A small network was shown many inputs. Here are its activations along a few directions, one row for each input.
In each table, some parts of the input vary, and every possible input appears once, in random order.
A made-up example of a description, with smaller parts first: one of 3 separate values, together with either a single point or one of 11 places around a ring or (one of 6 places along a line, together with one of 8 places around a ring).
Shared parts are said once, and a part with two or three values counts as separate values.
(in the rows, 128 means zero)

Other details of the inputs vary at random and push rows far along two fixed directions, the same in every table; ignore that.

Rows:
r1: [ 82 122  92 121 128 188 110 216 177 116 174 141 145 140 119 161]
r2: [159 145 123 167 143  95 100 180 168 123 105 104 148 118 112 135]
r3: [ 91 114 146  99 114 193 147 116 112 139 150 165 125 112 185 143]
r4: [ 84 118 127 100 108 169 154  90  88 128 177 167 114 149 127 130]
r5: [145 134 106 135 144  92 110 181 174 129  89  94 137 107  99 141]
r6: [167 145 116 162 138 108 111 180 157 126  96  96 160 101 111 123]
r7: [165 141 119 162 141 105 110 182 155 124  96 101 165  99 116 117]
r8: [ 81 126  94 127 118 190 108 211 171 122 187 142 152 145 122 159]
r9: [141 135 142 129 142  63 145  71 119 137  97 113  95 136 117 119]
r10: [138 130 139 120 128  78 146  60  91 147 104 120  97 123 116 102]
r11: [ 90 124 135 128 120 171 133  92  97 124 189 167 119 146 138 116]
r12: [ 92 116 149 111 124 182 139 117 127 140 153 171 128 131 187 155]
r13: [137 133 143 123 131  70 141  55 101 146 103 119  98 132 114 107]
r14: [109  94 149  78 101 200 126  84  73 114 164 137 122 173 168 134]
r15: [150 131 111 135 130  93 125 185 164 123  85 100 142 106  97 147]
r16: [103 126 137 126 117 177 147 104  95 115 176 165 134 142 136 121]
r17: [165 147 122 164 141 105 106 176 165 126  97 100 161 110 112 125]
r18: [145 143 145 138 137  66 138  62 109 136 100 122  93 144 124 107]
r19: [ 84 112 119  99 123 163 144 109 105 132 166 154 105 132 126 122]
r20: [100 118 122 109 133 145 136 117 133 126 163 150 108 147 125 135]
r21: [ 91 127  89 130 110 192 109 215 158 118 169 140 148 128 119 144]
r22: [143 134 107 141 135  91 115 182 175 129  91  92 138 110 100 143]
r23: [104 130 110 146 125 192 107 202 157 117 174 147 173 129 130 132]
r24: [153 124 139 111 140  71 148  82 112 130  90 126 103 118 108 118]
r25: [145 136 145 126 127  83 149  63  90 127 100 133  99 132 116 110]
r26: [160 144 153 154 144  87 133  84 117 135 108 122 122 133 125 106]
r27: [ 87 114 121 107 115 159 147 112 106 131 165 148 105 132 124 125]
r28: [149 143 147 142 136  75 139  65 108 135 116 124 106 138 127 107]
r29: [151 126 136 119 144  64 139  78 125 137  91 115  99 119 109 115]
r30: [162 136 146 125 133 113 123 185 167 134  65 111 157  81 156 166]
r31: [160 142 152 155 148  81 130  84 115 135 106 127 128 131 129 100]
r32: [111 129 113 144 122 186 119 202 148 106 164 146 176 125 128 140]
r33: [ 91 121 127 117 108 173 147  90  87 129 193 163 114 139 138 112]
r34: [157 133 135 137 136 113 115 175 178 142  66 109 158  86 159 160]
r35: [179 116 116 126 126 126  90 179 147 122  74  58 153 127 143 136]
r36: [ 87 113 124  95 123 162 151 103 101 123 163 164 111 139 124 132]
r37: [150 136 146 130 124  88 153  63  89 126 115 132 111 127 120 111]
r38: [156 138 151 140 132  82 145  64  90 123 108 131 110 123 121 111]
r39: [176 117 120 129 127 121  82 176 158 125  76  61 155 137 145 140]
r40: [168 114 163 118 135  89 118  53  93 141  88  89 101 166 165 112]
r41: [ 93 121 131 127 115 173 138  97  89 125 187 164 115 137 138 112]
r42: [150 146 108 150 133  96 105 179 169 125  92  99 139 116 106 134]
r43: [ 94 112  86 114 121 186 113 223 171 118 164 138 147 117 113 152]
r44: [ 86 125 129 118 111 172 141  88  98 127 195 165 118 149 138 117]
Description of these inputs: one of 4 places along a line, together with either one of 2 separate values or one of 9 places along a line.
The inputs of r30 and r3 match in every part but the place on the line of 4. If r32 is changed in the same way as r30 into r3, which row does it become? -> r7
The inputs of r5 and r1 match in every part but the place on the line of 4. If r22 is changed in the same way as r5 into r1, which row does it become? -> r9
Which other rows does r14 become when the choice among 2 separate values takes its other values? List them by row number. -> r30
Which other rows does r35 become when the choice among 2 separate values takes its other values? List them by row number. -> r3
A walk changes only the place on the line of 9. It starts at r7 and steps to r6. List the rest of the walk in order. -> r41, r33, r21, r10, r27, r19, r43

Rows:
r45: [163 128 122 137 136 106 106 203 175 129  72  87 157  86 130 144]
r46: [145 138 124 137 143  89 127 148 150 130  91 115 127 110 111 137]
r47: [ 90 124 115 111 120 157 133 137 135 124 168 153 117 133 124 139]
r48: [163 149 120 164 144  96 110 186 178 126  89 102 156 108 122 133]
r49: [168 130 126 133 139 112  96 172 163 123  81  81 150 127 127 140]
r50: [176 140 143 139 134  77 120 130 141 135  68  89 136 114 134 137]
r51: [ 92 109 106 102 121 150 133 150 141 128 146 125 122 134 115 139]
r52: [165 128 118 143 138 114 101 165 145 113 101  90 156 133 111 122]
r53: [127 115 116 132 127 169  99 176 151 120 153 122 151 155 143 139]
r54: [ 92 117 141 116 108 182 146  54  57 123 189 169 109 161 147 102]
r55: [ 97 125 128 113 121 158 139 123 126 132 159 164 130 130 134 139]
r56: [107 129 108 131 120 147 129 150 131 116 170 141 123 133 100 126]
r57: [ 91 129 116 123 124 154 128 136 135 124 175 155 116 141 123 135]
r58: [ 91 125 112 124 124 155 124 140 135 133 171 144 122 149 117 129]
r59: [168 131 131 129 127 101 119 173 155 129  70  85 143 105 137 150]
r60: [ 97 121 121 141 123 196 116 171 148 125 184 149 151 132 147 136]
r61: [143 132 137 145 127 120 123 125 136 128 122 119 139 140 141 135]
r62: [125 107 161  88 121 133 148  36  69 131 125 132  90 153 159 109]
r63: [114 119 117 108 129 127 139 126 136 125 132 132 112 121 120 142]
r64: [141 131 160 117 126 104 134  53  90 135 104 124 103 133 151 111]
r65: [126 124 111 119 113 167 102 202 155 122 120 116 149 116 147 158]
r66: [114 136 116 140 119 158 132 144 119 119 158 146 146 128 120 116]
r67: [ 88 117 145 119 117 181 156  46  57 129 204 178 111 145 144  97]
r68: [140 135  97 138 138  99 108 190 175 136  96  90 141 115  97 141]
r69: [162 143 135 143 143  87 125 137 149 136  76 106 137 102 127 129]
r70: [100 112 125 103 118 161 145 124 121 131 152 160 127 124 138 142]
r71: [ 96 132 110 128 116 179 129 167 130 115 180 164 148 131 113 131]
r72: [168 129 167 114 140  52 165   5  71 152  62 126  82 113 140  98]
r73: [156 143 135 151 142  72 127 124 145 135  91 119 133 117 116 124]
r74: [122 136 126 136 131 118 142 114 107 122 142 146 116 133 105 114]
r75: [ 84 110 131  98 119 167 153 112 111 123 156 160 106 132 132 140]
r76: [144 140 161 137 151  48 154  27  89 138  97 134  84 133 126  96]
r77: [116 128 106 135 122 133 128 138 128 125 153 127 123 139  97 118]
r78: [165 135 177 129 144  52 151  20  86 152  78 114  95 117 143  94]
r79: [172 139 133 149 131  84 121 127 124 123  96 100 146 120 116 117]
r80: [ 98 121 112 138 115 204 103 180 143 119 177 144 153 148 153 147]
The inputs of r64 and r54 match in every part but one. If r55 is changed in the same way as r64 into r54, which row does it become? -> r71
What is each input in this table made of? -> one of 4 places along a line, together with one of 9 places along a line
Which other rows does r75 become when the place on the line of 9 takes its other values? List them by row number. -> r45, r51, r59, r62, r63, r65, r70, r72
Which other rows does r60 become when the place on the line of 9 takes its other values? List them by row number. -> r48, r53, r57, r58, r61, r73, r76, r80

Rows:
r81: [121 114 109  99 128 126 139 153 139 123 118 117 126 109 100 141]
r82: [160 153 146 152 145  46 142  62 111 153  87 111 110 116 123  96]
r83: [152  96 179  80 116 145 126  58  87 146  92 113 107 163 207 142]
r84: [133 134 150 129 138  64 150  37 100 143 102 127  79 151 125 113]
r85: [141 142 113 164 121 183 101 207 140 104 152 127 182 130 115 132]
r86: [100 126 114 130 126 164 129 190 153 116 159 164 153 112 124 153]
r87: [157 123 143 136 139  78 138  41  85 135 118 110  98 142 120  81]
r88: [134 128  98 143 126 165  92 213 146 106 144  98 168 136 108 122]
r89: [101 114 139  93 132 115 161  35  76 143 140 159  72 136 126 108]
r90: [161 139 130 123 146  42 131  93 133 133  61 103 101 120 104 134]
r91: [ 79 123 120 120 118 173 124 134 133 127 191 155 123 175 133 137]
r92: [167 134 129 120 144  47 144 104 131 135  62  92  96  96 102 123]
r93: [ 88 135 101 145 116 171 120 194 163 131 163 138 148 117 126 146]
r94: [106 128 108 142 109 188 121 150 118 119 186 146 147 140 133 113]
r95: [106 125 145 100 115 113 172  37  67 139 141 160  80 119 133 108]
r96: [ 70 116 110 118 123 183 133 139 130 134 185 155 116 143 129 134]
r97: [122 140 122 161 124 175 106 195 158 111 175 148 170 123 128 141]
r98: [168 148 159 148 156  39 142  86 134 137  64 125 112  96 119 109]
r99: [186 141 108 164 146  68  84 194 181 128  77  65 156 105  94 125]
r100: [165 146 105 167 124 130  95 206 149 113 106  84 172 113 105 118]
r101: [ 90 114 119 106 113 182 149 156 124 119 170 168 145 122 117 149]
r102: [ 83 113 104  97 105 183 146 154 122 125 164 156 136 119 115 140]
r103: [104 127 110 119 119 139 137 141 129 136 134 149 125 111 119 131]
r104: [113 131 122 150 121 193 127 142 120 110 192 165 156 145 136 121]
r105: [131 136 103 134 140 108 105 191 189 127  98 106 131 121 106 155]
r106: [134 131 149 128 148  70 145  34  93 151 115 123  88 141 124  91]
r107: [ 87 112 109  88 110 168 141 147 134 113 161 144 128 145 113 158]
r108: [143 110 201  95 122 158 146  31  71 135  99 139 127 136 225 123]
r109: [108  86 141  81 112 224 108 139 116 132 141 122 139 139 214 163]
r110: [160 143 133 143 141  83 138 163 152 124  85 123 136  92 109 143]
r111: [ 63 121 173 119 121 167 182   6  57 135 205 214  87 158 157 106]
r112: [107  97 147  88 101 234 117 143 115 137 148 138 149 135 220 158]
r113: [163 138 128 148 134  81 102 135 146 121 107  95 132 140 112 125]
r114: [119 126 117 110 123 121 137 140 142 118 129 126 108 129 116 154]
r115: [137 141 146 125 139  69 152  51 104 151  92 133  89 110 124  97]
r116: [194 140 108 167 141  66  88 196 179 114  71  65 157 133  98 129]
r117: [145 132 115 129 149  83 116 151 165 138  82 101 118 104 103 127]
r118: [186 163 125 184 160  63 108 196 193 129  74  99 172  99 109 136]
r119: [120 136 125 145 115 140 117 128 123 125 158 130 137 125 128 116]
r120: [115 118 117 132 114 174 112 149 113 102 171 128 143 172 122 122]
What is each input in this table made of? -> one of 4 places along a line, together with either a single point or one of 9 places along a line
The inputs of r115 and r117 match in every part but the place on the line of 4. If r103 is changed in the same way as r115 into r117, which row does it become? -> r89
The inputs of r116 and r87 match in every part but the place on the line of 4. If r120 is changed in the same way as r116 into r87, which row does it become? -> r88
A walk changes only the place on the line of 9. It starts at r85 and steps to r104. List the rest of the walk in order. -> r97, r118, r111, r98, r86, r110, r101
